Each row below holds a small network's activations on one input, seen along a few directions.
Each table varies a few parts of the input and shows all the possible inputs, shuffled.
Descriptions start from the smaller parts, as in this example, which fits no table here: line(6) and (point or ring(11) or (values(3) and ring(5))).
Shared parts are said once, and a part with two or three values counts as separate values.

Other details of the inputs shift rows strongly along two fixed directions, in all tables alike. That doesn't count.
These rows show it; all are for the same input, with only those details redrawn:
[ 5  8  4  4  4 10 -5  8 -7  0 -5 -9 10  0]
[-12  -6  15  10   7  -8   6 -26   5  -1   3   9  -8  -1]
[  3  10   0  14   5   6 -10   8 -10   6  -1  -8  11  -6]
[-12  -7  15   9   7  -8   7 -26   6  -2   3   9  -8   0]
[ 5  8  4  5  5  9 -5  8 -7  1 -4 -9 10 -1]
[ 4  8  4  5  5  9 -5  7 -6  1 -4 -9 10 -1]
[  9   7   6  -5   3  16  -2  14  -5  -5  -9 -14  12   6]

Table:
x1: [ 8  8 -7  1 -6  8 -4 11 -2  7 -1 -8  4 -4]
x2: [-3  5  6 14  6  0 -4 -6 -5  4  1 -1  4 -5]
x3: [  4   8 -11   0  -8   8  -5   7  -9   3  -2  -4   9  -7]
x4: [ 1  4 -5  5 -5  0 -2 -6 -6 10  2  1 -1 -7]
x5: [  8  -1   6  -9   5  10   0  13  -6  -8 -10  -9   1   7]
x6: [ -4  -9   6 -19  -7   7  15 -12  18 -13  -5   2  -3   7]
x7: [-10  -7   4   6  -4  -7   7 -25  12   6   6   9 -10  -3]
x8: [-12  -6  -1   5  -5  -8   5 -27   5   2   5  13  -4  -6]
x9: [ -7 -13  21 -22   3   4  21 -16  14 -24  -9   6  -8  12]
x10: [  2   6 -11   8   2 -11   2   7   4  21  -1  14   1   0]
x11: [-12  -5  -3   1   1 -19  15 -13  17   8  -2  24  -8   3]
x12: [ 1  6 -2  9  3 -6 -9 -4  1  6  8  0  3 -3]
x13: [  8   2  -9  -1  -6   4  -7  16 -12   7  -2  -6   1   1]
x14: [ 16  -3   1 -29  -4  17   7  28   1 -12 -11 -18   2  17]
x15: [ 7  4 -8  2  0  2 -6 16 -7  6  1 -9  1 -2]
x16: [-14 -13   2   4   0 -17   8 -17   7  -3   9  14 -15   0]
x17: [ -3   3  -7   9   5 -12 -11   2  -4   3   7   5   0  -7]
x18: [ -4  11  -9  17   3 -12 -14   0  -5   8  12   5   5 -14]
x19: [-12 -12   0   3  -3 -12   7 -20  11  -1   4  14 -14  -3]
x20: [  4   8 -12   4  -7   7  -6  10  -2   4  -1  -4   9  -8]
x21: [  2   1  -5  11   4 -14 -11   3  -5   8  10   4  -6  -2]
x22: [ 22   6   4 -33  -3  21   4  26   5 -18 -12 -19   9  18]
x23: [-13  -7   3   4  -1 -13  11 -24  10  -2   9  11 -10  -5]
x24: [  8  -1  13 -18   2  15   9   7   2 -14 -12 -10   1  12]
x25: [  2   8 -13  10   3  -8 -18  18 -11   6   8   0   6  -7]
x26: [-11 -12  12  10   8 -14   4 -17   0   0   4  13 -17   2]
x27: [ -1   3 -11  20  -2  -9 -11   2  -6  18   7   2  -3 -13]
x28: [  3   2 -13   1  -6   3  -8  14 -12   4  -1  -1   5  -2]
x29: [  3 -16  19 -50  -6  19  31  -6  27 -35 -14  -7  -5  26]
x30: [  9   3  -9  -2  -5   5  -7  13 -12   8  -4  -7   2  -2]
x31: [  2   2  -5  12   5 -13 -11   1  -4   9  10   2  -4  -5]
x32: [  7   8  -6   1  -2   6  -3  12  -4   5   2 -10   4  -2]
x33: [ -5 -18  19 -27   5   3  20 -11  12 -26 -11   5 -12  17]
x34: [-12 -13   0  -1  -4 -11   8 -24   4  -2   3  14 -13  -2]
x35: [-13 -12   2   1   1 -14   8 -19   8  -4   7  11 -14  -2]
x36: [  0  -7   9 -16  -3   5  14  -9  14  -9  -1  -4  -5  10]
x37: [ -4  10  -9  17   3 -11 -15  -2  -3   8  12   5   9 -13]
x38: [ 7  7 -6 -3 -6 11 -4  6 -6  6 -3 -8  9 -2]
x39: [ 16   1  -5 -19  -8  18   0  30  -2  -5 -10 -14   4  11]
x40: [-6  5  2 14  6 -1 -5 -4 -5  1  2  2  8 -9]
x41: [  2   3  -3   4   5   3  -8  18 -13  -3  -3  -3   7  -2]
x42: [ -4  -1 -12  12  -5  -6  -7   4  -3   7   5   6  -1  -7]
- Describe the family of inputs behind these rows. => values(2) and (point or (line(4) and line(5)))
- Changing only the values(2) part turns x24 into x9. The same change can be made to x39. Which row results? => x42
- Changing only the values(2) part turns x6 into x7. The same change can be made to x19. Which row results? => x27
- Which other rows does x2 become when the values(2) part takes its other values? List them by row number. => x40
- Which other rows does x14 become when the values(2) part takes its other values? List them by row number. => x16

Table:
x43: [ 11  -7 -12 -38 -26  26  26  11  20  -6 -20  -6   2  13]
x44: [  0  11 -31   1 -24   8  -6   6   0   9   4   0  17 -17]
x45: [  7  21  -2  22   9  -1 -20   4  -5  19   4  -6  16 -10]
x46: [ 15   1 -10 -28  -6  14  -6  30   7 -18  -6 -15  10  12]
x47: [ -7 -23  10 -23  -1  -6  27  -7  19 -13  -7   9 -18  18]
x48: [ 12  24 -10  35   4  10 -29  19 -31  19  11 -24  16 -20]
x49: [ 29   3  -2 -47  -4  20   5  36  15 -15 -17 -16   8  28]
x50: [ -4   2   5  19   8   3   0   0  -7   6  -6   1   3 -10]
x51: [ -1  13   1  27   5   4  -7   7  -7  14   6 -11   8 -12]
x52: [-18  -3  10  21   8 -10  -2 -27  -1  -8   7  13  -2 -18]
x53: [-16 -12  -2  -2  -1 -17   2 -16   7 -10   7  18  -8   1]
x54: [-11 -16  26 -15   7   8  28 -20  16 -16  -9   2  -9  15]
x55: [-12 -13   0  10   0 -22  -1 -19  -7  10  14  13 -19  -6]
x56: [  6   2  16 -23   1  22  10   6  10 -29  -5 -19  10   9]
x57: [-14   5  10  26  11 -16  -4 -28  -3  14   3  18   3  -7]
x58: [  1   1 -14  12  -2  -5  -7  20  -8  13  -1   4   2  -2]
x59: [ 18  -2  19 -37   2  35  12  16  -5 -26 -21 -28   8  23]
x60: [ 12  15   9 -10   8  18   1  16  -7  -5 -13 -16  22   8]
x61: [ 11  12 -25  25  -1  -4 -23  34 -10  26   5  -7   8 -11]
x62: [ -1   6   7  -2   5  14  -1   5  -4 -14  -1 -11  16  -3]
x63: [-12  -9  -4  18   0 -24   7 -10  10  14  14  13 -19  -5]
x64: [ -6 -23   9 -22  -1  -6  25  -6  18 -15 -12  13 -24  16]
x65: [  7  -7  19 -16   3  17   8  -3  -6 -19 -15 -11  -5  10]
x66: [-13  -8  -2  -2  -1 -19   6 -15  14 -10  16  10 -13  -2]
x67: [ -3  -2 -11  19   0 -16 -15   2 -19  14   7   8 -13 -14]
x68: [  5  14 -25  -1 -18   3   1  -4   5  23   1   8   9  -9]
x69: [ -2   6   2  30   5  -4 -21 -14 -14  16  12  -5  -2 -14]
x70: [ -4  -8  28 -20   9   1  21 -24  15 -20 -15   8  -7  13]
x71: [ 26  27 -27   1   2  10 -25  55 -23  14  -9 -12  23  -6]
x72: [  7  -6  -6  -4  -6  -6 -10   6  -3   5   5  -3 -10   2]
x73: [ -7 -11 -13  -5 -25  -2  11 -30   5  13   6  10 -14  -7]
x74: [ -8   4  18  10   9 -10   7 -27  12   2   7   5  -5   0]
x75: [-12  -8  14  15   6  -5   5 -23  13   6   4   6 -10  -2]
x76: [ 12   8   6 -16   0  26  -7  18   4 -19  -7 -21  19   5]
x77: [ 20   1  -5 -25  -9  15  -2  34  -7  -8  -3 -22   0  11]
x78: [-10  -3  -5  16   5 -27  -4 -16   0  16  10  26  -8  -3]
x79: [ 15  28 -27  24   3  -9 -26  33 -17  29  14  -6  16 -14]
x80: [ -7  -7   1  -3   6 -21   9 -15   7   4   7  18 -10   5]
x81: [ -5  -5  16 -14   2  14   8  -8   6 -25  -9  -1   8   9]
x82: [  0   5 -16   1   0  -4 -12  18  -9  -5   1   2   5  -9]
x83: [-16  -8  16  15   7  -4   9 -22   4   3  -3  13  -5   1]
x84: [-10 -11  18   8   4  -2   3 -30  -6  -4  -1   7 -11   4]
x85: [-18 -10  -4   4   2 -22   3 -17   5  -5  13  15  -9  -6]
x86: [  2  -8  -4  -5  -5  -2  -6   8 -12   2   0   2  -7   4]
- Describe the family of inputs behind these rows. => values(4) and (point or (values(2) and line(5)))
- Changing only the values(4) part turns x66 into x77. The same change can be made to x56. Which row results? => x48
- Changing only the values(4) part turns x75 into x45. The same change can be made to x63. Which row results? => x79
- Which other rows does x45 become when the values(2) part takes its other values? List them by row number. => x49

Table:
x87: [  3  -1  -4 -12  -1   7  -3  11   3  -9   1  -9   5   2]
x88: [  2   6 -12  24  -2   6 -20  14 -26  15   3 -10   9 -15]
x89: [  1 -34  34 -58  -5  18  40 -13  23 -47 -17  -5 -27  37]
x90: [ 16   6  -4 -14  -2  13   4  25  -1   0 -12 -15   9   8]
x91: [ 14  10  -7 -15 -13  25   0  12   1  -4 -11 -13  17   3]
x92: [ 15   1   0 -19   3   6  -6  35  -6  -8  -9  -9   4  12]
x93: [  0  19 -20  21  -7   3 -18   7 -18  18   6  -5  17 -21]
x94: [  6  14 -17  23   6  -6 -15  23 -15  22   2   0   8 -12]
x95: [-20  -4   3  19  -5 -19   6 -39  16  13  15  21 -12 -12]
x96: [  8   1   0 -10   4  -2   1  18  -2  -1  -4  -2   1  14]
x97: [ -3  14 -17  24   4 -15 -14   6  -6  20  13   9  11 -10]
x98: [ 14  14  41 -19  23  38   5  15  -1 -33 -24 -30  28  19]
x99: [-15 -12   7  -6   1 -11  20 -25  26  -4   0  22 -13   5]
x100: [-11 -18  17 -15  -2  -5  18 -33   8 -11  -3   8 -23   8]
x101: [ 12  -1   1 -13  -5  17   3   2  -2  -3  -9 -10   1   6]
x102: [-18 -17   6  20   9 -28  -3 -31   0   5  17  16 -26  -6]
x103: [ 12  13 -11  -8  -7  13   1  21   5   3  -9 -11  17   3]
x104: [-17 -11   8  20   1 -22   5 -35   8  15  14  18 -20  -9]
x105: [ 15   1  -1 -14   1   8  -8  30  -8 -11 -10 -13   1  12]
x106: [-13 -15  12  -8  -4  -7  19 -31  13 -15   6  11 -17   3]
x107: [-18  -9   0  15   7 -31   3 -29  11   7  16  28 -14 -10]
x108: [ -2  12 -17  25   2 -15 -20   6 -10  14  11   5   7 -18]
x109: [ -1  13 -18  22  -7   7 -18  10 -18  15   4  -8  19 -21]
- Describe the family of inputs behind these rows. => point or (values(2) and ring(11))

Table:
x110: [  1  15 -18  17  -7 -12 -14   3   2  14  14   5  13 -15]
x111: [ -2  12 -18  38   8 -14 -23  26 -26  19   1   4  10 -18]
x112: [  9   9 -12  51   5 -17 -26  10 -25  39  19   1  -4 -27]
x113: [-24 -13   0  15  -1 -20  20 -41  17   6   1  32 -14  -8]
x114: [  0  10 -23  19 -14  -8 -12  -5  -8  19  15  -3   3 -17]
x115: [ 15   3 -11 -30 -19  26   4  18  -3  -6 -13 -17  13   8]
x116: [  7   8 -15  31   4 -10 -24  14 -20  26  14  -6  -6 -17]
x117: [ 18   7  -1 -23 -18  28   7  23   5   2 -12 -21   6   5]
x118: [-20 -18   6  15   6 -36   1 -39   6   2  25  23 -32  -2]
x119: [ 14   9 -11 -20 -19  18   1  13  -1   0  -7 -15   7   8]
x120: [ 19   5  -9   1  -5  16 -10  43 -28   5 -14 -18  10  -3]
x121: [ -2  13 -21  34 -10 -10 -16  -6  -8  33  16  -1   0 -25]
x122: [  1   8 -16   6 -11  -6 -10  -4   0   8  13   0   2 -11]
x123: [-24 -12   8  27  12 -42  -4 -31  14   9  24  28 -28 -11]
x124: [ 21  16  -6  -1  12   7 -14  46  -6   4  -8 -14  14   7]
x125: [ -3  18 -29  34  -4  -5 -17  12 -11  20   8  12  20 -27]
x126: [ -8 -19  13 -27   0  -3  14   7  12 -32  -9   6 -11  16]
x127: [ -2 -13   8 -26 -18  18  28 -12  13 -10 -13   3 -10   8]
x128: [  0 -10  11 -36  -7   8  31 -17  27 -13 -15   3  -8  27]
x129: [  2   3 -13  17   3  -9 -22  10 -25  18  10  -1  -3 -12]
x130: [ 12   2  -7 -36 -12  19   5  21  13 -15 -11  -9  18  10]
x131: [ 13  10  -7  -5   6  10  -8  49 -13  -7 -16  -9  18   6]
x132: [ -2  16 -23  25   0  -7 -17   5 -11  28   4   7  19 -20]
x133: [ -1  14 -25  30  -7 -10 -22   0  -6  24  21  -2   4 -27]
x134: [  0  -9   7 -29  -8   3  17  -9  33 -17  -1   3  -7  11]
x135: [-24 -17  11  10  11 -36   5 -31   8  -1  14  30 -19   1]
x136: [-25 -12  -5  20  -6 -25   8 -38  16   3  15  32 -12 -19]
x137: [  2 -10  10 -38  -6   4  27 -12  34 -22  -8  10  -3  23]
x138: [ -2 -18   6 -45 -16   9  22 -15  21 -26  -6   0  -8  16]
x139: [  1  11 -23  43   8 -19 -34  14 -22  27  24  -4  -2 -24]
x140: [ -1   7 -22  35   0 -10 -26  19 -33  22   8  -3   1 -22]
x141: [  0  -3  37 -13  14  27   8 -27  -2 -36 -24  -2   3   7]
x142: [ -4  10 -23  22 -16   1 -11   1 -16  20   4   1   6 -21]
x143: [ -1 -31   9 -35  -4   3  21  -5   7 -33 -12  -5 -21  18]
x144: [-30 -10  37  52  17  -6 -10 -53   6   8  15   1  -6 -14]
x145: [  3 -13  20 -25   7  -5  17  -2  16 -18  -7   9 -14  25]
x146: [ 10   7  -9 -22 -13  26   5  18  -5   5 -16 -12  14   8]
x147: [ -2 -22  17 -31   2   3  26   0  10 -25 -22   2 -15  24]
x148: [ 15  28  20  -3  20  38  -1  25 -22 -20 -11 -37  42   1]
x149: [ 13   5 -13 -32 -13  21   1  22   4 -15  -7 -12  16   6]
x150: [ 13   9 -14 -18  -6  21   2  23  -3   5 -16 -12  21   6]
x151: [ 17  11  -4 -13   6   6 -10  40  -4  -7  -4 -11  14  15]
x152: [ -5  14 -16  26  -9  -8  -8  -7  -9  30   9   5   4 -13]
x153: [ 13  11 -14 -15  -3  17  -1  27   2   4 -13  -7  27   5]
x154: [  1 -10  12 -36  -6   6  28 -14  29 -17 -14   6  -6  25]
x155: [ 18  14  -5  -6  10   5 -11  40  -7   1  -7  -9  14  15]
x156: [  1  17 -19  30 -13  -5 -14   0 -15  31  12   3   6 -21]
x157: [ -7  10  43  -4  25  15  22 -17  10 -23  -3 -24  10   3]
x158: [  2   1  40  -9  16  14   6 -30  11 -25 -20 -13   0   6]
x159: [ -4 -21   5 -41 -17  13  27 -15  23 -30 -11   4 -13  12]
x160: [-20 -11   8   4   2 -26  20 -45  30   5   8  31 -15   6]
x161: [ -5 -13  50 -11   6  26  13 -27  13 -31 -11 -18   5  24]
x162: [-23 -23   7   8   4 -33   2 -37   1  -3  21  23 -28  -4]
x163: [ 17  13 -13  -6   5   8 -19  40 -10  -3   4 -18   6   1]
x164: [-21 -10   7  20   9 -39  -3 -31  10   4  24  29 -22  -2]
x165: [ 13   0 -13 -36 -20  25   4  15  -2 -11 -11 -19  11   9]
x166: [-18 -23  12  18   4 -30   8 -41  -3  13  12  24 -30  -7]
x167: [ 21  11  -2 -11   4  10  -6  36 -10   3 -10 -15   9  14]
x168: [ -1 -22  25 -44   5   0  25  -5  18 -28 -18   7 -14  30]
x169: [ -2 -21   3 -40 -21  14  30 -18  20 -27 -13   0 -13  13]
x170: [ 12   5 -17  -7  -3  14 -16  43 -20 -12  -7 -22   9   1]
x171: [ -4   9 -18  22   7 -15 -26  14 -23  13  17   3   2 -16]
x172: [  1   9 -12  12  -1  -7  -6   2  11  13   7   7   8 -11]
x173: [ 10 -23  26 -40  -3   5  28  -8  15 -23  -9   0 -24  30]
x174: [ 18  33  23  -3  22  33  -1  25 -15 -19  -9 -41  38   3]
x175: [-22 -17   5   5 -13 -15  16 -48   9  11  10  23 -20  -7]
x176: [ 11   7 -17 -23 -15  23   0  27   1 -14 -10 -10  16  -1]
x177: [ 15  13 -10  -9 -11  23   1  24  -1  12 -10 -18  11   1]
x178: [ 23   2 -11 -16  -4  11 -10  32 -15  -6  -2 -23   4   9]
x179: [-20 -12   9  32  14 -38   4 -35   8  21  14  24 -30  -6]
x180: [ 23  27  17  -4  11  36 -22  18 -26 -15 -24 -29  35  -3]
x181: [-23  -9  -3  13   0 -27   7 -40  17  10  15  32  -8 -12]
x182: [ -9  -3  46 -15  23  28  32 -20   5 -41 -10 -12   9  12]
x183: [-20 -16   8  10   8 -34   3 -35  10  -4  23  26 -28   1]
x184: [-16 -21  11   9   4 -31   8 -41   7   4  18  22 -34   3]
x185: [-21  -7   2  22   2 -28   9 -41  22  18  10  25 -18 -10]
x186: [ -7 -19  48 -17   8  31  15 -29   8 -36 -14 -15   5  25]
x187: [  8  32  13  34  19   7 -30  -7 -26   6  -3 -12  22 -19]
x188: [-30 -19   4  11  -7 -14  26 -51  15  10   4  31 -23  -6]
x189: [ 16  11  -7 -20  -2  19   3  27  15  -1 -12 -11  17  12]
x190: [ 15  17 -20  -7  -8  14 -15  28   2   5   4 -15  15  -7]
x191: [ -2 -23  19 -32  -2   8  26  -1   7 -23 -20   2 -19  22]
x192: [  4  12 -11  34   4 -13 -22  13 -23  31  11   2   1 -11]
x193: [  2 -29  12 -41  -3   2  19  -9   7 -28  -7  -5 -19  23]
x194: [ 16  14 -13  -9  -5  21   0  27   3  10 -11 -18  16   4]
x195: [-20 -21  14  13   6 -28   8 -38  -1  11   9  27 -27  -1]
x196: [ -4  12 -21  24  -6   0  -5   3 -10  22  -3   5  11 -16]
x197: [ 19  10  -4 -13   8  10  -9  42   1  -6  -6 -14  10  11]
x198: [-26 -18   7  21  12 -35   7 -25   7  -5  10  31 -20  -5]
x199: [ -5  10 -15  23   7 -17 -26  18 -19  14  15   4   7 -15]
x200: [ -1  12 -29  36 -10 -10 -19  -4  -9  29  20  -3   2 -28]
x201: [ -1 -14  18 -32   8  -3  15   3  13 -19 -12   6  -7  26]
x202: [  0   8 -13  27  10 -13 -20  14 -25  26   4   2   5 -12]
x203: [  3   8 -27  48   6 -20 -31  10 -25  31  23  -6  -4 -27]
x204: [-21 -11   0   9  -6 -30   9 -49  21   2  23  28 -20  -8]
x205: [ -3 -15   8 -34  -4  12  34  -9  29 -24 -20  13  -2  20]
x206: [ 22  14  -5  -2   9   9 -14  44  -9   6 -10 -15  13   5]
x207: [ 10  12  21   5   6  57 -18  29 -24 -18 -17 -36  34   4]
x208: [  5  18 -17  50   8 -15 -31  18 -27  44  13   1   0 -24]
x209: [ 11   6 -14 -13  -1  13 -13  45 -16 -16  -7 -17  10   1]
- Describe the family of inputs behind these rows. => line(4) and (values(3) or (values(2) and ring(11)))
- Changing only the line(4) part turns x142 into x119. The same change can be made to x111. Which row results? => x145
- Changing only the line(4) part turns x161 into x207. The same change can be made to x122. Which row results? => x159
- Changing only the line(4) part turns x150 into x196. The same change can be made to x165. Which row results? => x169
- Which other rows does x198 become when the values(2) part takes its other values? List them by row number. => x125
- Which other rows does x167 become when the ring(11) part takes its other values? List them by row number. => x118, x145, x151, x155, x164, x173, x178, x183, x184, x192
- Which other rows does x158 become when the values(3) part takes its other values? List them by row number. => x144, x157
- A walk changes only the line(4) part. It starts at x131 and steps to x201. List the rest of the walk in order. => x155, x124
- Which other rows does x159 become when the values(2) part takes its other values? List them by row number. => x170
- Which other rows does x207 become when the values(3) part takes its other values? List them by row number. => x141, x182
